Each row below holds a small network's activations on one input, seen along a few directions.
In each table, some parts of the input vary, and every possible input appears once, in random order.
Descriptions start from the smaller parts, as in this example, which fits no table here: line(4) and (point or (values(2) and ring(5)) or ring(11)).
Shared parts are said once, and a part with two or three values counts as separate values.

Rows:
r1: [  9   0  -9 -14 -13  -8 -34  11  -9  -6  32]
r2: [ -9  -3  -8  17  20   7  14 -19  -7  -8 -17]
r3: [ -9  -5 -16   9  18   7   1 -33 -20 -14  -1]
r4: [ 11   3  26 -10 -26  -5  -2  36  17  15  -2]
r5: [ -6   3 -10   3   5   4   1 -16  -4  -1   2]
r6: [  7   1  -4  -6 -12 -10 -28  21   0  -3  21]
r7: [  2   8  16  -9 -21   2   9   5  16  16   6]
r8: [ -9 -10 -15  13  34   1  13 -16  -5 -18 -24]
r9: [ 15  -1  15  -2 -12  -7 -11  44  18  10  -7]
r10: [ -5 -11  -2  18  36   4  24  -4   2 -13 -37]
r11: [  6   0   4  -8 -14 -12 -20  31   6   2  13]
r12: [ -6  -9  -9  17  35   4  18  -9  -1 -15 -30]
r13: [ 12   4  11  -7 -12  -9 -19  38  11   6   4]
r14: [ -7 -10 -19   9  35   1   8 -23 -12 -21 -15]
r15: [ -7  -5  -2  16  23   4  17 -12  -7  -2 -22]
r16: [-11  -4 -10  12  21   4  11 -26 -15 -13  -9]
r17: [  6   6  23  -6 -18   4  17  12  22  18  -3]
r18: [ -9  -1 -15  -1  -2   2  -4 -25 -14  -7  15]
r19: [ -7   4  -2   6   5   3   8 -11  -4   6  -7]
r20: [ -2   2  -6 -17 -23   0  -9 -18  -5  -1  33]
r21: [ -2   4  12  12   5   7  17   2   7  11 -23]
r22: [  0   6   2 -16 -20   0  -2  -9   3  11  23]
r23: [ -5   3   2   9   2   6  10  -3   8   8 -14]
r24: [  9   8  12 -13 -24  -3 -13  19   8  11  18]
r25: [ 11   5  17 -10 -25  -7 -10  27  10  12   9]
r26: [  8   6   4 -17 -25  -5 -21  14  -1   6  25]
r27: [  9   3  -6 -18 -25  -3 -26   2 -11   1  35]
r28: [  1   8  10 -11 -22   1   4  -2  10  13  14]
r29: [ -7  -4   6  16  22   6  24  -5  -1   0 -31]
r30: [ -5 -12 -27   8  33   2   3 -31 -21 -24  -7]
Q: What do these inputs look like to the network?
A: line(5) and line(6)
Q: Change only the line(5) part in r7. List by row number the other rows that result.
A: r17, r20, r22, r28
Q: Change only the line(6) part in r29. List by row number the other rows that result.
A: r4, r9, r10, r17, r21

Rows:
r31: [  1  13  23  17 -11  -3  -4  18  -2  29 -17]
r32: [ 11  -3  -3   2   5 -10 -32  23 -11 -11   8]
r33: [ -3   0 -13 -26 -14   0  -5 -17   6 -14  31]
r34: [ -1   9  17  -3 -28   6  21 -11   9  31   7]
r35: [-15 -10  -9  27  41  11  44 -32  -6  -9 -43]
r36: [  3   0   3 -21 -14   8  25  -3  30   3  10]
r37: [  9   1  14   4   2  -6  -3  36  10   3 -20]
r38: [ -2   7   8  10 -15  -2 -32   8 -26  11   7]
r39: [-20 -12 -30  23  45   5   9 -42 -31 -24 -21]
r40: [ 13  -6   4 -12   8   1   8  25  27  -7  -6]
r41: [ -6  11   0  -7 -25  -2 -11 -20 -12  16  30]
r42: [  9 -10 -13 -15   6  -7 -20  13   7 -26  16]
Q: The inputs of r39 and r35 match in every part but one. If r33 is changed in the same way as r39 into r35, which row does it become?
A: r36
Q: What do these inputs look like to the network?
A: values(2) and (point or ring(5))
Q: Change only the values(2) part in r38. List by row number the other rows that result.
A: r31

Rows:
r43: [  3  16  22   5 -19   3  13   8  11  17 -10]
r44: [ 10   0  14   3   1  -4 -17  26  12   4 -18]
r45: [-20  -8 -23  22  30   9  37 -50 -18  -7 -28]
r46: [ 20 -10  12  -6  10  -7  16  39  26   2 -14]
r47: [ -7  12  12   7 -25   1  -6  -2 -10  18   2]
r48: [ -9 -17 -23  28  55  -6  14 -21 -18 -28 -31]
r49: [ -3   3   9   6  -7   0 -29  19 -12   4  -5]
r50: [-11   6   3  -2 -24  -6 -10 -16  -6   7  19]
r51: [ 11  -6 -24 -25   5  -1 -21  -3  -3 -19  38]
r52: [  5  -2  -9  -5  -3  -7 -27  10 -11  -4  20]
r53: [ -2   0  26  -9  -9  13  28  13  30  11 -14]
r54: [  2   6 -17 -24 -14   4   1 -23   0  -6  42]
Q: What do these inputs look like to the network?
A: values(2) and (point or line(5))
Q: The inputs of r46 and r53 match in every part but the values(2) part. If r52 is changed in the same way as r46 into r53, which row does it become?
A: r50

Rows:
r55: [ -5 -12 -25 -33  -7   6  -3 -53 -19 -31  45]
r56: [  0 -12 -12  15  53   6  32  -2   9 -16 -44]
r57: [ 25   6  18 -49 -55  -1 -13  28  24   3  41]
r58: [-15   0  -5  15   6   8   5 -54 -42   0   2]
r59: [  5  -9   5  12  35  -1  25  39  29  -4 -46]
r60: [ -1  -4   2  21  21  -6  -2  36  12  -4 -34]
r61: [ -7 -13  -3  14  32  21  60 -52  -8  -9 -34]
r62: [ -5   5 -15  17  28  -5 -18  -6 -21 -11  -6]
r63: [ -7  -5 -16  28  34  -2   1  -2  -7 -12 -30]
r64: [  7   9  38   3 -27   5  11  35  19  37 -32]
r65: [ 17  15  24 -13 -55  -8 -31  28  -3  31  35]
r66: [-32  39   6 -16 -49  15  43 -60  45  57  38]
r67: [ -4   0 -28   6   8 -11 -40  -3 -25  -8  23]
r68: [ -1   0   3  15  10 -14 -23  35   0  -2 -10]
r69: [ 13 -11 -15 -26  -3 -16 -29  34  20 -30  29]
r70: [  5   1 -10   3  -9 -19 -43  36  -6  -5  21]
r71: [-13  -6  -7  21  18  15  28 -52 -30  -8 -22]
r72: [  9  12  42  -1 -37   0  -9  32   6  35  -5]
r73: [  4 -11 -31 -27  13  -9 -24  -2   1 -43  34]
r74: [ 13  -1  47  -3  -8  12  48  36  41  29 -43]
r75: [ -7  -2 -17  -3  -8   5 -17 -54 -45  -7  37]
Q: What do these inputs look like to the network?
A: point or (line(4) and line(5))
Q: A walk changes only the line(5) part. It starts at r57 and steps to r65. List the rest of the walk in order.
A: r72, r64, r74
Q: Change only the line(5) part in r60. List by row number the other rows that result.
A: r59, r68, r69, r70

Rows:
r76: [ -2   7   9 -10 -19   1   2   7  15  10  13]
r77: [  4  -8  -9   0  10   0  -6  -6 -12 -15   2]
r78: [ -2   1   3  11   1   5   7 -13  -9   9  -6]
r79: [  8  -4  -3  -9  -1  -3 -13  -1 -10  -9   9]
r80: [-10   5  -5  16  12   0   8 -10   1   9 -11]
r81: [ -3  -4 -18   5  21  -6  -5  -4  -2 -14  -2]
r82: [  2   6   3   1 -15  -5 -20  20  -2   8   9]
r83: [  7   0  -6  -9  -9  -7 -18  17   2  -3  19]
r84: [  2   2   0 -17 -12  -5  -5   6  16  -1  18]
r85: [-10   0  -9  17  15  -3  -6   3  -8  -4 -13]
r86: [  4  -1   0 -17  -6   2   2  -9   2  -7  11]
r87: [ -9   0  -5   7  11   3  21  -9  10   0 -12]
r88: [ -3  -2   6  -1  -1   5  18 -15   0   1  -8]
r89: [  1   1   9  -9 -12   6  12  -9   0   5   1]
r90: [  3   1   5   4  -7   1 -13   3 -16   1   3]
r91: [  1   6   8   1 -10   4   0  -8  -9  14   2]
r92: [  1  -5   0  12   4   0  -6  -3 -18  -2  -7]
r93: [  0  11   7   4 -18  -2  -8   9   9  19  10]
r94: [ -7  -5 -14  -3  19  -1   8  -9   9 -12  -2]
r95: [ 15  -5  24   5  10   2  15  46  21   1 -36]
r96: [  0  -7  -5  -8   6   4   7 -15  -1 -12   0]
Q: What do these inputs look like to the network?
A: point or (line(4) and ring(5))
